A small network was shown many inputs. Here are its activations along a few directions, one row for each input.
Each table varies a few parts of the input and shows all the possible inputs, shuffled.
Descriptions start from the smaller parts, as in this example, which fits no table here: line(4) and (point or ring(11) or (values(3) and ring(5))).
Shared parts are said once, and a part with two or three values counts as separate values.

Other details of the inputs shift rows strongly along two fixed directions, in all tables alike. That doesn't count.

Table:
r1: [  7 -10  13 -10  21   0  -7  -4   4  -8 -11 -21 -10  -2   1 -22]
r2: [  3   6 -16   5 -30  21  10 -16 -13  20  16  23  15   7  16  22]
r3: [-40 -16  26 -19  21 -48 -14  25 -33 -57 -43  29  -2  15 -43 -37]
r4: [ 10  -3  10  -3  13  -8 -13   2   9  -4  -9 -21 -16  -6  -6 -12]
r5: [ 10   1  10   0  11   0   1  14  21  -6  -5 -20  -3  -6 -11 -16]
r6: [  6  -2   5  -4  20  -7  -5   5   8  -6  -4 -25 -10 -10  -3 -12]
r7: [ 13   2   2   3   6  15   3   1  15  12   9 -18  -5   0   9   4]
r8: [ -8  -8   7   6  10  -8   3  -7 -14  -1   1 -15   6   1   1  10]
r9: [  8  -1   9  -2  19   2   1  13  20  -6  -3 -18  -6  -1  -6 -15]
r10: [ -6  15 -20  11 -32  10  10  -2  -2  17  16  28  15   0  11  27]
r11: [ -8   3 -25   0  -9  12  12 -21 -19  15  21  20  16   1  23  21]
r12: [-24  -6  -9 -21  -2  -9  -1  -6 -38 -21  -9  45   8  12  -6 -14]
r13: [  3   5 -19  10 -33  19  18 -17  -6  19  16  22  24  -3   9  18]
r14: [ -6   5 -25   4 -19  11  12 -22 -18  18  21  17  19  -5  19  23]
r15: [  8  -4   0  -3  16  10   0 -11   5  11   9 -23  -7  -4  18   2]
r16: [-12   8 -12   0 -23   0   8   2  -7  -2   5  33  15   4  -8   3]
r17: [ 10   7   1   7   0  13  -1   6  20  17  10 -15 -11   0  14  13]
r18: [-21  -8  11   1  -5 -11  10   3 -20 -19 -10  21  21  13 -19  -7]
r19: [ -3  -3  12  10   2  -5   5   6  -3  -3  -2 -12   7   6 -10   9]
r20: [-16 -10  20 -24  31 -25 -17  21  -4 -38 -31   5 -20   6 -20 -42]
r21: [-16  -7  -7 -12  -9  -9   5  -9 -25 -17 -11  33  15  -1 -12 -17]
r22: [-26  -6   1  -2  -1 -24  -3   1 -32 -17  -7  21   7  12 -14   7]
r23: [ -3 -11  14 -19  20 -12 -11   4 -10 -25 -22  -1 -11   4 -13 -32]
r24: [  7   1  -3  -1  13   4  -7  -5   7  12  11 -21 -16  -2  15  10]
r25: [-22  -6  -2 -17 -10   1   9  -2 -24 -20  -9  50  20  15 -11 -22]
r26: [ 14   4   1   7   1   1 -10  -3  10  14   2 -21 -15 -10  12  12]
r27: [  8   8  -1   8   4   7   1  12  24  11   8 -14  -7  -2   9  10]
r28: [  9   1  17   1   2  -3  -8  15  18  -8 -16  -8 -10  -3 -12 -15]
r29: [-29   2 -11 -13 -12 -19  -2   4 -29 -22 -11  50  10   5 -12  -9]
r30: [  2   7 -18   8 -31  13  14 -11  -9  13  12  25  18  -2   3  17]
r31: [ 12   5  -1   5   2  13   0   2  19  16  13 -16  -9   1  11  10]
r32: [ 18   1  -2   5   2   8  -5 -12   4  16   6 -24  -8 -10  12  10]
r33: [ -5   8 -20   3 -13   0   2  -9  -9  11  15  11   5  -4  10  19]
r34: [ 16  -5  18   0   7   7   0   4  19  -4 -11 -19   0  -4  -9 -22]
r35: [  8  -1  18  -3   8  -2  -9  16  19  -9 -15 -11 -14   3  -7 -17]
r36: [  7  -5   7  -6  15  -9  -6   3   5 -10 -12 -18 -10 -10 -11 -18]
r37: [-13   6 -15  -1 -16   3   8   1  -8  -1   8  36  13  10  -1   6]
r38: [ 11   6  -5   9  -2   0  -5  -2  12  15   5 -20 -12 -14  11  15]
r39: [ 22   3   4   9  -6  14   1  -2  16  14   4 -19  -1  -6   3   4]
r40: [ -2  -2  23  12  11 -13  -4  20  14  -6 -10 -25  -8   3 -12   5]
r41: [ 10   2   1   2   5   3 -11  -3   7  12   2 -19 -17  -4  17  11]
r42: [ 11   1   1   5   9  15   9   1  21  10  10 -18   4  -3   9   0]
r43: [-23  -8   2  -3   2 -20   1  -2 -36 -18  -8  18  11  10 -12   4]
r44: [ -7  -5  19   6   8 -15  -2  16   4 -14 -10 -12  -1   8 -20  -2]
r45: [  5  -3   6  -4  12 -12  -9   5   9  -9 -10 -16 -14  -9 -11 -14]
r46: [-14   1 -20  -8  -3  -1   5 -10 -25  -2   8  29  10   5   7   7]
r47: [  4  10 -18  12 -38  16   7 -14  -7  22  17  26  14   3   9  27]
r48: [ 13  -7  18  -4  12   9   0   3  18  -3  -9 -20  -4   1  -2 -22]
r49: [  1  10 -21  11 -36  12  11 -10  -4  18  16  27  15  -1   4  24]
r50: [  7   5 -10   3  13   3  -3  -3  11  14  15 -20 -12  -5  16  15]
r51: [ 14   7   1  12  -9   6   0   8  25  12   2 -16  -6 -10   1   9]
r52: [-16  -3  -9 -13 -11  -8  -5  -9 -29 -11  -5  37   3  11  -2  -5]
r53: [ 15  -3   2   3   5   9  -2 -13   6  12   3 -23  -3 -10  11   1]
r54: [ -1   0   5  -5  25 -11 -10  12  13  -7  -6 -18 -18  -4   3  -8]
r55: [ 13   3   2   7   1  13   9   1  22  11   9 -20   6  -8   5   0]
r56: [ 17   3   4   6  -3  12  -3   1  20  14   6 -18  -9   1   7   6]
Description of these inputs: values(2) and line(4) and (point or ring(6)).
- The inputs of r26 and r28 match in every part but the values(2) part. If r22 is changed in the same way as r26 into r28, which row does it become? => r44
- The inputs of r49 and r45 match in every part but the values(2) part. If r19 is changed in the same way as r49 into r45, which row does it become? => r43
- Start at r26 and move only the ring(6) part, one step at a time. The first step leads to r38. Which rows follow, in order? => r29, r54, r20, r41
- Which other rows does r16 become when the values(2) part takes its other values? List them by row number. => r33
- Which other rows does r48 become when the line(4) part takes its other values? List them by row number. => r2, r35, r56
- Which other rows does r23 become when the ring(6) part takes its other values? List them by row number. => r6, r12, r32, r36, r46

Table:
r57: [ 3  4 -6 10 -8  3  5 -6  1 12  8 -6  3 -6  6 17]
r58: [ 10   5 -14   5 -11  12   0 -15   1  22  16  -5  -2  -6  21  20]
r59: [  2  -2   7   1  16  -2  -1   5   9  -1   1 -18  -4   0  -1  -3]
r60: [-13   5 -15  -2 -28   9  12  -2 -14  -2   5  49  21  10  -3   3]
r61: [  3   0   4   9   1   0   1  -1   5   6   6 -17  -2  -2   0  10]
r62: [  1  -3  17  -4   0  -7   0  16  10 -19 -19   8   1   3 -21 -27]
r63: [ 2  3 -3  4 -6 -2 -4 -1  1  6  2  0 -4 -2  4  8]
r64: [-5 -2  2 -6  8 -4 -5  6 -3 -7 -4  5 -5  6 -3 -5]
r65: [-11  -7   5 -10   5 -10   1  -1 -15 -19 -10  14   6   5 -12 -18]
r66: [  7  -2  13   6  11  -1  -4   5  13   4  -1 -31  -9  -2   1   4]
r67: [  5   2   3  -3  11  -3  -6   6  14   2   0 -14 -12  -4   3  -5]
r68: [ -4  -7   4  -6   8  -5   0   0  -5 -12 -10   3   2  -3  -8 -15]
r69: [ -3   4  -7   3 -13  -3   1  -2  -9   3   3  12   6  -1  -1   9]
r70: [ -7  -3   0 -10 -13   3   5   2  -9 -16 -11  33  12   6 -15 -23]
r71: [-3  4 -8  5 -6  7  5 -6 -6 14 13  4  5  4 14 20]
r72: [ -4  -9  11 -15  14 -12  -9   5  -6 -19 -17   4  -8   7 -13 -25]
r73: [  3   4 -11   7  -2   7   6  -6   5  15  14  -7   3  -4  13  17]
r74: [-12   3 -13   3 -23   2   3  -9 -23   4   5  31   9   7   3  20]
r75: [ 17   5  -1  10  11   9  -1   3  24  14  11 -36 -13 -13  13  11]
r76: [  6  -8  19  -6  25  -5  -8   7   9 -11 -15 -26 -11  -1  -6 -20]
r77: [ 5  1 -6 -1 -1  3 -1 -5 -3  3  2 -2  0 -5  5  1]
- The inputs of r72 and r64 match in every part but one. If r68 is changed in the same way as r72 into r64, which row does it become? => r73
- What do these inputs look like to the network? => values(3) and (point or ring(6))
- Which other rows does r69 become when the values(3) part takes its other values? List them by row number. => r75, r77

Table:
r78: [ -6  -2   7  -5   9 -13  -6  13  -1 -15 -11  -2  -7   1 -13 -11]
r79: [-15   5 -24   2 -33   5   8 -20 -35  10  11  44  19   6  12  26]
r80: [ 14   5  -3  10  -9  11   3   5  21  15   7 -13  -3  -3   7  10]
r81: [ -6  -5  12  -3  10 -10  -3   7  -2 -13  -9  -4  -1   3 -10 -13]
r82: [-10  -3  -9 -11  -6  -1   1  -6 -17  -8  -3  25   8   2  -1 -10]
r83: [ 11   0  -3   3   0   8  -3  -7   5  14   8 -16  -7  -4  12  10]
r84: [ 0  2  0 -1  0 -4  0 -6 -8 -2 -2 -1 -4 -4 -2  5]
r85: [ 11   2  -3   6   4   7  -3   2  14  15   8 -19 -10  -2  13  13]
r86: [ -6  -6   7  -9  13  -5   2   5  -1 -16 -10   4   2   3  -9 -21]
r87: [-1  0  0  7  3 -2  3 -3 -1  3  4 -9  2 -1  1 10]
r88: [ -6  -7  10  -6  11  -7  -2   5  -2 -13 -10   1   0   6 -10 -15]
r89: [ 11   7  -3   5   8   9  -3  -3  18  15  14 -21  -7  -8  14   8]
r90: [-11   1  -5  -1  -8  -6  -3   2 -10  -2   1  17   5   5   1   5]
r91: [ 9  2  3  8 -6 10  7  0 13  8  4 -7  5 -2  0  4]
r92: [  4  -2   9  -5   1  -2  -3   6   5 -12 -14   2  -1  -2 -14 -21]
- What do these inputs look like to the network? => values(3) and (point or line(4))
- The inputs of r85 and r83 match in every part but the values(3) part. If r80 is changed in the same way as r85 into r83, which row does it become? => r92
- Which other rows agree with r81 in the values(3) part? List them by row number. => r86, r87, r88, r91
- Start at r89 and move only the line(4) part, one step at a time. The first step leads to r85. Which rows follow, in order? => r90, r78
